These are the activations of a small neural network, seen along a few directions. Each row is one input.
Each table varies a few parts of the input and shows all the possible inputs, shuffled.
Descriptions start from the smaller parts, as in this example, which fits no table here: one of 8 places around a ring, together with either a single point or (one of 2 separate values, together with one of 4 places along a line) or one of 11 places around a ring.
Shared parts are said once, and a part with two or three values counts as separate values.
(in the rows, 128 means zero)

Other details of the inputs vary at random and push rows far along two fixed directions, the same in every table; ignore that.

Table:
r1: [ 99  96 130 109 125 147 126 171 130 148 106]
r2: [132 130 104 150 144 173 108 133 127  90  95]
r3: [160 192 171 122 133  68 146  98 140 154 187]
r4: [125 130 109 127 112 168 120 116 136 118 133]
r5: [105 116 156  94 125  92 146 158 123 167 126]
r6: [109  90 147 100  68 127 167 151  87 133 145]
r7: [143 142 119 146 147 174  99 125 132  93 102]
r8: [140 143 123 136 129 144 123 129 126 138 153]
r9: [144 133 135 149 134  82 142 102 132 137 135]
r10: [137 145 124 154 129 136 122  65 144  88 124]
r11: [155 139 107 159 135 174 116  92 138  90 116]
r12: [104  91  99 101 106 139 136 151 109 160 140]
r13: [138 127 129 146 150 119 124 131 132 112 101]
r14: [145 150 123 156 133 145 126  68 148  85 123]
r15: [105 110  98  99  92 143 133 140 102 158 144]
r16: [127 109 105 156 153 143 109 128 135  90  91]
r17: [ 99 104 115  84 102 115 142 162 102 189 164]
r18: [118 130 122 119 138 117 124 152 125 125 124]
r19: [ 76 107 124  57  86 135 121 146 101 154 136]
r20: [ 89  94 102  87  92 145 123 178 113 176 160]
r21: [110 130 126  92  86  83 141 104 114 159 159]
r22: [119 123 105 133 115 195 111 104 138 100 121]
r23: [134 103 123 164 145 183 119 136 159 113 110]
r24: [ 88  80  86  85  69 154 116 129  99 155 127]
r25: [130 104 106 141 127 157 130 133 130 126 116]
r26: [133 143 126 133 132 128 116 109 135 100 110]
r27: [136 111 123 167 145 171 127 126 157 112 105]
r28: [144 160 187 126 159  69 142 144 144 156 146]
r29: [107 111 101  97  87 158 128 125 121 138 137]
r30: [122 134 115 115 111 135 131 135 113 153 150]
r31: [168 172 172 136 151  59 151 121 135 167 177]
r32: [126 160 151 113 136 122 121 113 130 120 136]
r33: [108 124 125 102 106 109 119 121 119 129 123]
r34: [128 124 100 153 138 164 106 126 127  91  89]
r35: [ 93  74 108  86  84 129 141 151 112 179 128]
r36: [140 184 178  98 136  62 136 127 125 160 175]
r37: [103 111 104 100 104 129 132 160 118 164 155]
r38: [121 107  88 161 126 146 119 116 140 101 112]
r39: [ 95 109 123  66  95 149 106 172  99 169 142]
r40: [146 145 158 132 152  77 142 121 138 134 117]
r41: [146 110 114 158 141 167 129 118 151 107 102]
r42: [152 126 111 174 161 174 114 128 149 101 127]
r43: [140 149 136 123 131 107 119 112 121 121 119]
r44: [117 104 129 143 122 114 142 114 142 139 117]
r45: [137 163 149 113 133  98 131 115 128 124 137]
r46: [153 137 138 161 170 153 119 135 152  96  91]
r47: [137 109  95 173 144 149 120 105 142  93 107]
r48: [155 153 127 153 155 155 107 108 135  83 101]
r49: [142 132 132 143 156 129 125 138 131 113 103]
r50: [129 116 127 135 151 159 109 163 131 123 113]
r51: [110 124 142  82 119  93 136 173 104 179 141]
r52: [134 153 179 132 148  39 150 116 138 151 131]
r53: [132 141 121 145 138 116 115 116 123 106 110]
r54: [129 135 115 142 140 179 103 126 140  87 102]
r55: [129  99  98 146 129 182 120 141 133 122 111]
r56: [103 110 117  85  95 113 112 134 100 147 122]
r57: [ 79  98 108  74 103 133 119 190 103 167 136]
r58: [180 188 194 137 160  36 163 108 147 170 182]
r59: [167 153 185 162 122  74 172  95 117  91 150]
r60: [153 153 164 135 135  37 161  94 138 161 153]
r61: [113 117 114 135 127 166 100 101 134  79  92]
r62: [139 148 117 155 154 164 108 134 131  96 107]
r63: [148 151 131 157 141 175 112  89 154  90 133]
r64: [172 186 153 147 145  99 136  87 136 129 157]
r65: [140 146 143 132 163 117 120 151 132 130 138]
r66: [167 171 213 133 126  77 179 131 111 130 190]
r67: [167 169 173 134 147  59 160 110 142 163 162]
r68: [124 138 129 116 116  66 150 123 123 160 162]
r69: [134 145 126 132 123 149 129  85 138 105 135]
r70: [ 84  87  89  82  67 156 125 133 109 153 131]
r71: [108 126 121  98  90  78 141 120 100 173 159]
r72: [155 144 121 152 137 169 109 109 140 111 136]
r73: [119 124 115 137 132 170 104 103 137  80  94]
r74: [ 89 109 117  74 100 146 112 184  97 172 143]
r75: [122  98 115 129 140 169 118 150 137 110  85]
r76: [150 128 137 174 156 143 138 107 161 106 109]
r77: [146 131 128 168 163 120 118 114 142  91  92]
r78: [145 111 103 172 142 157 126 110 143 100 100]
r79: [108  89 146  99  73 150 167 160  86 129 146]
r80: [121 112  97 155 146 158 107 139 140  87  90]
r81: [ 79  79 126  85 101 120 134 170 115 169 108]
r82: [108 124 122  93 103  87 148 147 112 175 167]
r83: [115 127 124 125 136 189  96 127 139  96 115]
r84: [108 123 131  90 126 105 130 171 106 166 140]
r85: [151 132 113 173 154 128 133 101 144 103 122]
r86: [167 187 194 139 163   6 156  99 140 148 143]
r87: [126 125 112 154 148 122 112 127 137  95 103]
r88: [107  88 141 104  77 171 157 170  92 126 144]
r89: [116  95 118 150 126 147 136 122 146 127 105]
r90: [ 95 103 111  98 124 152 107 185 119 144 134]
r91: [160 165 147 155 177  95 133 120 138 107 122]
r92: [142 133  99 165 132 154 123 100 134 100 115]
r93: [ 99  98 113  93 117 110 126 161 106 155 121]
r94: [168 178 147 149 137  80 140  73 135 125 149]
r95: [145 133 147 141 161 140 118 149 147 120 113]
Description of these inputs: one of 5 places along a line, together with either a single point or (one of 2 separate values, together with one of 9 places along a line).
The inputs of r19 and r32 match in every part but the place on the line of 5. If r48 is changed in the same way as r19 into r32, which row does it become? -> r7
The inputs of r27 and r23 match in every part but the place on the line of 5. If r57 is changed in the same way as r27 into r23, which row does it become? -> r90
The inputs of r35 and r41 match in every part but the place on the line of 5. If r94 is changed in the same way as r35 into r41, which row does it become? -> r11
Which other rows does r73 become when the choice among 2 separate values takes its other values? List them by row number. -> r14
Start at r53 and move only the place on the line of 5, one step at a time. The first step leads to r34. Which rows follow, in order? -> r2, r62, r74
Start at r27 and move only the place on the line of 9, one step at a time. The first step leads to r67. Which rows follow, in order? -> r55, r17, r37, r30, r64, r4, r22

Table:
r96: [195 192 172 168 154  76 154  82 131 110 156]
r97: [178 195 150 166 191 111 118 114 164 128 153]
r98: [103 140 156  71 113  53 125 155  99 182 160]
r99: [ 90 125 109  63  83  65 138 125  95 179 149]
r100: [135  85  87 198 160 218 110 151 149  64  70]
r101: [108  55  74 138 120 246  95 184 119  95  71]
r102: [ 78 101  99  68 106  97 119 165 101 173 116]
r103: [126 135 151 107 133 135 132 153 121 132 128]
r104: [132 132 153 120 110  61 168 107 128 159 169]
r105: [ 74  55  84  88  59 163 141 168  89 165 139]
r106: [157 173 166 160 169 129 124 119 154  87 120]
r107: [131 154 141 120 120  93 121 102 117 123 148]
r108: [ 95  96 147  79 105  67 159 171 114 197 157]
r109: [114 119 121 123 107 185 117 124 129  96 121]
r110: [179 197 138 166 163 120 125  77 156 121 169]
r111: [152 130 136 174 171 123 120 101 162 105  82]
r112: [101  66  80 135  96 190 110 110 136 115  78]
r113: [158 154 139 160 144 172 128  96 141  73 118]
What is each input in this table made of? -> one of 2 separate values, together with either a single point or one of 8 places around a ring
The inputs of r112 and r111 match in every part but the choice among 2 separate values. If r104 is changed in the same way as r112 into r111, which row does it become? -> r108
